A small network was shown many inputs. Here are its activations along a few directions, one row for each input.
In each table, some parts of the input vary, and every possible input appears once, in random order.
Descriptions start from the smaller parts, as in this example, which fits no table here: one of 5 places around a ring, together with either a single point or one of 9 places around a ring or (one of 3 separate values, together with one of 6 places along a line).
Shared parts are said once, and a part with two or three values counts as separate values.

Other details of the inputs shift rows strongly along two fixed directions, in all tables alike. That doesn't count.

Rows:
r1: [ -4 -14   8  -6 -25  39   4  -9  -2 -21   2  14]
r2: [ 56  -5 -20 -14 -13  13  -9 -60   8 -22 -19  43]
r3: [  3  22 -17  20  22 -57   2  -3  -1  16 -11 -33]
r4: [ -2  -6  27  11 -15  28  10   2  11  -2   4  -6]
r5: [-32   8   0  17   4   3 -14  35 -14  26  26  -6]
r6: [  7   3 -25 -10  23 -58  -8  -1 -21  24  -5 -19]
r7: [ 20   6 -22 -12  21 -43  -5 -12  -3  12  -9   2]
r8: [-21 -13   2 -24   1   3  -6  29 -11   3   5  -1]
r9: [  9  12 -12  17  18 -51   1 -13 -10  22  -6 -34]
r10: [-14   9   4  15   1  21 -11  20   7  11  22  18]
r11: [-3 -5 22 -7 11 21 15  7 20 -3  6  8]
r12: [-15   3  13  12 -11  19   9   9   7 -19   0  -2]
r13: [ -6 -11   6 -26   0  20  -3  18   8 -10   1  21]
r14: [ 45  -1  -9  15 -13  -1   1 -53   2  -7 -10   5]
r15: [-22  10  15  16  -6   5   8  26  11  -1  -2 -21]
r16: [-10 -11  23  -7  10  14  13  11   4   6  11  -5]
r17: [ 27  -3 -11  -4 -22  23   0 -36  11 -24 -12  26]
r18: [-37  -5  -4 -12  -6  -2  -6  29 -27 -10   0 -10]
Description of these inputs: one of 2 separate values, together with either a single point or one of 8 places around a ring.
The inputs of r18 and r2 match in every part but the choice among 2 separate values. If r9 is changed in the same way as r18 into r2, which row does it become?
Answer: r3
Which other rows does r8 become when the choice among 2 separate values takes its other values? List them by row number.
Answer: r13

Rows:
r19: [  3 -13  19   5 -16  30   2 -13  -5  -2  13  10]
r20: [ 13 -11  28   4  -3  22  20  -9  18 -11   2   6]
r21: [-10   5 -17   1  25 -59  -9  13 -24  35   1 -35]
r22: [  3 -20   5 -16 -13  28  -5  -5 -14 -11   8  19]
r23: [  5  -5   2 -16   1  28  -5   1   7  -4   6  36]
r24: [ 39  16 -28  21  -2 -30  -6 -52   2   0 -14  -1]
r25: [  2 -13   7 -13 -17  24   8  -7   1 -29  -8  14]
r26: [ -1  -6   6   0 -13  29   2 -12   9 -23   0  21]
r27: [-59   2  -1  -6   0   2   1  52 -16 -19   7 -12]
r28: [ 9 -2 17  8  3 25  4  2 19  6 17 21]
r29: [ 48   6 -19  17   4 -25  -8 -54 -11  22  -5  -7]
r30: [ -4  -4  -4  -9 -11  26  -7   6   2 -11   7  29]
r31: [ 55  10 -18  13   1 -30  -5 -40  14  16 -13  -4]
r32: [  6 -14  14  -4 -21  32  10 -16   8 -27  -9  15]
r33: [-14  17 -36  -4  21 -55 -10  12 -21   5 -12 -22]
r34: [-55   1  14 -11  18  -4   6  53  -3  -5  12 -11]
r35: [  9  -9   1 -12 -21  29  -5  -1   7 -18  -5  20]
r36: [ 40  11 -21  17 -10 -29   2 -52  -2  -2 -24 -10]
r37: [ 49   2 -13   0  12 -35   4 -47  10   8 -21  -2]
r38: [-57   5   4   4  -8  13  -4  53 -11  -2  13  -6]
r39: [  6 -13   1 -16  -7  42  21 -15  18  -2  11   5]
r40: [  1 -18  10  -7 -17  29  -3 -11  -8  -6   7  15]
r41: [-52   1  20  -1  21  -2   9  51   3   2  12 -16]
r42: [ 13   1  20  13 -12  33   4  -8  17  -4   2   5]
r43: [ 45  16 -27  18 -14 -26 -12 -44   3   8 -20  -7]
r44: [-51   0   7 -15   1   5  -3  62 -10  -4   2 -17]
r45: [ 50   7 -33   5 -17 -19 -15 -47   4   1 -24   5]
r46: [ -5  16 -25  -7  14 -56 -12  18 -11  19 -12 -29]
r47: [ 11  -5  21   8   4  23  12 -10  22  -9  11  17]
r48: [ 7 -6 17 -3 10 24  2  2 21  9 12 27]
r49: [  9 -14  22 -19   1  21  13  -9  14 -16  -4  17]
r50: [  2   3  18  16   0  29   9 -11  15 -11   7   9]
r51: [-51  -5  14 -16   4   2  10  49 -13 -15  -3 -18]
r52: [  8  -6  11 -15   6  25  -1   0  16   2  10  35]
r53: [-17  27 -31  25   3 -48 -14  12 -17  21  -2 -29]
r54: [ 14 -11  23  -8   1  28   4  -1  25   2   1  16]
r55: [  8  -3  25  12  -8  29  17 -16  13 -14  -2   0]
r56: [-10   4 -31 -12  16 -53 -16  12 -38  20  -5 -26]
r57: [-16  31 -26  28  14 -48 -12  16 -16  27   1 -34]
r58: [-11   7 -23 -11  21 -60 -13  14 -32  28  -1 -30]
r59: [-46  -8  25   4   9  -1   6  50 -16  15  24 -26]
What do these inputs look like to the network?
Answer: either a single point or (one of 5 separate values, together with one of 8 places around a ring)
Which other rows does r22 become when the choice among 5 separate values takes its other values? List them by row number.
Answer: r25, r27, r30, r35
Which other rows does r47 become when the place on the ring of 8 takes its other values? List them by row number.
Answer: r24, r26, r27, r33, r34, r41, r50

Rows:
r60: [-7  1  2 -6 -3  8  0 14  4 -1 -1 -2]
r61: [-11  -7   1  -5  -1   7   0   5 -10  -1   8   3]
r62: [-8  0 10  7  3  6  1  7  1  5  8 -1]
r63: [  9  14 -16   9   5 -26  -4  -7   3   8  -9 -11]
r64: [ 37 -10  15   0  -7  33   7 -31  24   1   6  26]
r65: [-11  -2   4  -5   0   2   4   8   1 -12  -2   3]
r66: [ 12   5 -12   1   7 -27  -6  -6  -6  15  -7 -13]
r67: [-6  4  3  4 -3  7  3 12 10  2  3 -3]
r68: [-9  5  8  7  0  5  2 10  8 -4  1  1]
r69: [  7   7 -22  -4   4 -26  -2  -8  -4   1 -11 -10]
r70: [ 12   8 -10  12   7 -29  -4  -7  -2  16  -2 -12]
r71: [-11   2   5   1   3   4   6   8   5 -10  -1  -1]
r72: [-8 -2  4 -7 -3  4 -1 12  0 -6 -3  3]
r73: [ 32  -7  13  -2  -7  34   7 -32  24 -15  -3  31]
r74: [  6   6 -23  -4   1 -28 -10  -7 -12   1 -11  -5]
r75: [ 12   2 -14  -5   7 -28  -5  -6  -8  12  -8 -12]
r76: [-9  4  8  4  2  4  4  9  5 -7 -1  1]
r77: [  8   9 -18   9   6 -22  -6 -12 -12  12  -1  -9]
r78: [-10  -2   1  -7  -5   7  -4  11  -4  -6   0   5]
r79: [-11   3   3  -1   2   5   7   8   6  -8  -1  -2]
r80: [ 11   9 -10   9  10 -27  -2  -9  -1  15  -4 -14]
r81: [-7 -1 10  1  6  6  7  6  4  3  4 -5]
r82: [-11  -2  -5  -7  -8   9  -7  11  -8  -3   2   5]
r83: [-8 -2  8 -1  6  5  9  5  3 -1  5 -5]
r84: [ 34 -17  17  -9  -4  30   8 -36  15 -13   2  33]
r85: [-10  -3   2  -7  -1   4   5   9   2 -10  -2   1]
r86: [ -8  -2   0 -11  -4   6   0  13   2  -3  -3   0]
r87: [-9 -2 12  2  7  2  7  5  1 -4  4 -2]
r88: [-11   4   4   5   0   6   0   8   1  -6   1   2]
r89: [-10  -8   1  -8  -2   8  -3   7 -11   1   7   3]
r90: [-7 -7  7 -7  0  5 -3  8 -7  2  5  2]
r91: [-7  0 14  7  5  4  4  7  4  4  6 -2]
r92: [-9  5  4  3  0  8  4 10 10  0  1 -3]
r93: [-8 -2  3 -9 -3  5  0 13  2 -5 -3  1]
r94: [ 52  -1 -11  -4  -6   3  -5 -45  15  -2 -13  22]
r95: [  9   3 -16  -4   8 -28   1 -10  -7   8  -6 -13]
r96: [-7 -1  9  8  0  6  0  9  1  7 10 -1]
r97: [  5  13 -24  10   2 -23  -8  -9 -10   5  -6  -7]
r98: [-9 -9  5 -8  0  5 -1  8 -8 -1  4  2]
r99: [-7  4  7  7 -2  4  1 12  8  0  3  1]
r100: [ -9  -7  15  15 -22  12  10  -4  -9  -8  -3 -27]
r101: [-6 -7 10 -7  2  3  1  9 -3  1  2  0]
r102: [  8  13 -19  13   1 -25  -9  -5  -2  10  -5  -8]
r103: [-11  -2  10  15 -27  14   8  -2  -6 -16  -9 -23]
r104: [  7  13 -24  13  -2 -22 -11  -5  -6  12  -2  -6]
r105: [ -8  -8   5 -12   2   4   4   9  -2   1   2  -3]
r106: [  9   3 -20  -2   2 -23 -11  -9 -17  13  -2  -7]
r107: [-8 -1 14  4  7  4  6  6  2  0  4 -2]
r108: [ 10   8 -18  12   2 -23  -9  -8  -9  19   3  -9]
r109: [-9  0  5  7 -1  9 -1  6 -3  6 11  0]
r110: [ 32 -14   6 -17 -11  33   4 -30  18 -15  -5  32]
r111: [ 11   5 -13   3   5 -24 -10  -7 -10  14  -4  -9]
r112: [ 44   2 -19   4  -5   3  -5 -50   6  -7  -8  25]
r113: [-5 -4 12 -2  2  4  0 10 -1  3  4 -1]
r114: [-10  -4   1 -11  -3   4   2  11   1  -8  -4   1]
r115: [-9  4  4  1  1  8  5  9  7 -4 -1 -2]
r116: [ 11  13 -17  10   3 -26  -5  -5   4  10  -8 -11]
r117: [-10  -2   9   3   5   5   4   4  -3  -3   6   0]
r118: [-12  -4  -6  -8  -7   8  -5  10  -9  -6   2   6]
r119: [-8 -7  8 -7  4  2  7  6 -1 -3  3 -2]
r120: [-5 -4  8 -6  2  6  2 11  1  6  3 -5]
r121: [-13  -2  -5  -4  -5   7  -2   8  -7  -9   3   6]
r122: [-6  0  9  3  4  6  6  7  6  7  6 -6]
r123: [-11  -2   3   2   2   7   2   3  -7  -1   9   1]
r124: [-7  1  6 -2 -2  4 -2 13  2 -4 -1  2]
r125: [ 10   1 -15  -6   7 -29  -3  -8  -9   9  -8 -11]
r126: [-8 -8  9 -9  3  2  3  8 -4 -2  2  0]
r127: [  7  14 -18  12   3 -25  -8  -8  -3   7  -7  -8]
r128: [-8 -2 10  1  7  3  8  5  2 -2  4 -4]
r129: [ 10   8 -10   7  11 -27   0 -10  -3  11  -6 -14]
r130: [-12   5  -1   7  -5   9  -3   8   0   0   5   3]
r131: [ -6  -6   6 -11   1   5   2  10  -1   4   2  -4]
r132: [-10   1  -3  -2  -7  10  -7  12  -5  -1   4   4]
r133: [ 33 -11  17   1  -4  34   5 -36  16  -8   4  31]
r134: [-7 -4  3 -2 -3 10 -5  8 -7  6  9  2]
r135: [-11   2   7   3   3   2   5   8   3 -11  -1   1]
r136: [-9  1  3 -2 -4  7 -5 12 -1 -3  1  3]
r137: [-10  -4   4  -9  -2   3   1  10  -1 -10  -4   4]
r138: [-10  -7   7  -4   2   4   2   5  -6  -3   6   2]
r139: [-12   2   3   3   1   5   2   6   0 -10   1   3]
r140: [ 54  -2  -5   6  -1   0  -1 -47  17   9  -4  18]
r141: [-13  -2   0  -4  -3   4   0   8  -3 -10   0   4]
What do these inputs look like to the network?
Answer: one of 2 separate values, together with either a single point or (one of 5 places along a line, together with one of 8 places around a ring)
The inputs of r135 and r87 match in every part but the choice among 2 separate values. If r102 is changed in the same way as r135 into r87, which row does it become?
Answer: r96
The inputs of r129 and r73 match in every part but the choice among 2 separate values. If r126 is changed in the same way as r129 into r73, which row does it become?
Answer: r137
The inputs of r123 and r112 match in every part but the choice among 2 separate values. If r128 is changed in the same way as r123 into r112, which row does it become?
Answer: r71
Which other rows does r76 become when the place on the line of 5 takes its other values? List them by row number.
Answer: r73, r88, r97, r115
Which other rows does r65 become when the choice among 2 separate values takes its other values? List them by row number.
Answer: r84

Rows:
r142: [ 12  11 -14   9   5 -22  -1 -11   1   4  -8 -11]
r143: [-32   4  18  11   2  13   2  32  -1   6  15 -11]
r144: [-32  -1  11  -3  -3   9   4  34   1  -6   3  -9]
r145: [  7   6 -20  -4   2 -23  -6  -7  -6  -3 -12  -2]
r146: [ 22 -14  12  -7 -12  45   0 -25  14 -11   8  39]
r147: [ 11   9 -20   0   3 -23  -4 -14  -3   0 -11  -4]
r148: [-32  -7  15  -5  -5  11   6  31  -5  -5   5 -13]
r149: [ 16   6 -12   7   3 -22   1 -17  -5   7  -9 -13]
r150: [ 24  -8  24   6  -7  39  11 -25  27 -12   3  27]
r151: [-35  -4   7  -7  -3  14  -4  35 -11  -4  10   2]
r152: [ 10   0 -17  -6   0 -21  -5 -12 -13  -1 -11  -6]
r153: [ 26 -11  16   2 -10  43   4 -25  18  -7   9  33]
r154: [ 18   1  -9 -13  23 -28  -3  -7   0  19   0   0]
r155: [-31  -1  22   8   2   6  10  27  -2   1   8 -19]
r156: [  9   6 -18   4  -1 -18 -10  -6  -6  11  -2  -4]
r157: [  7   2 -16  -1   2 -23  -3 -12 -10   1  -9 -10]
What do these inputs look like to the network?
Answer: either a single point or (one of 3 separate values, together with one of 5 places along a line)
Which other rows does r156 become when the choice among 3 separate values takes its other values? List them by row number.
Answer: r144, r148
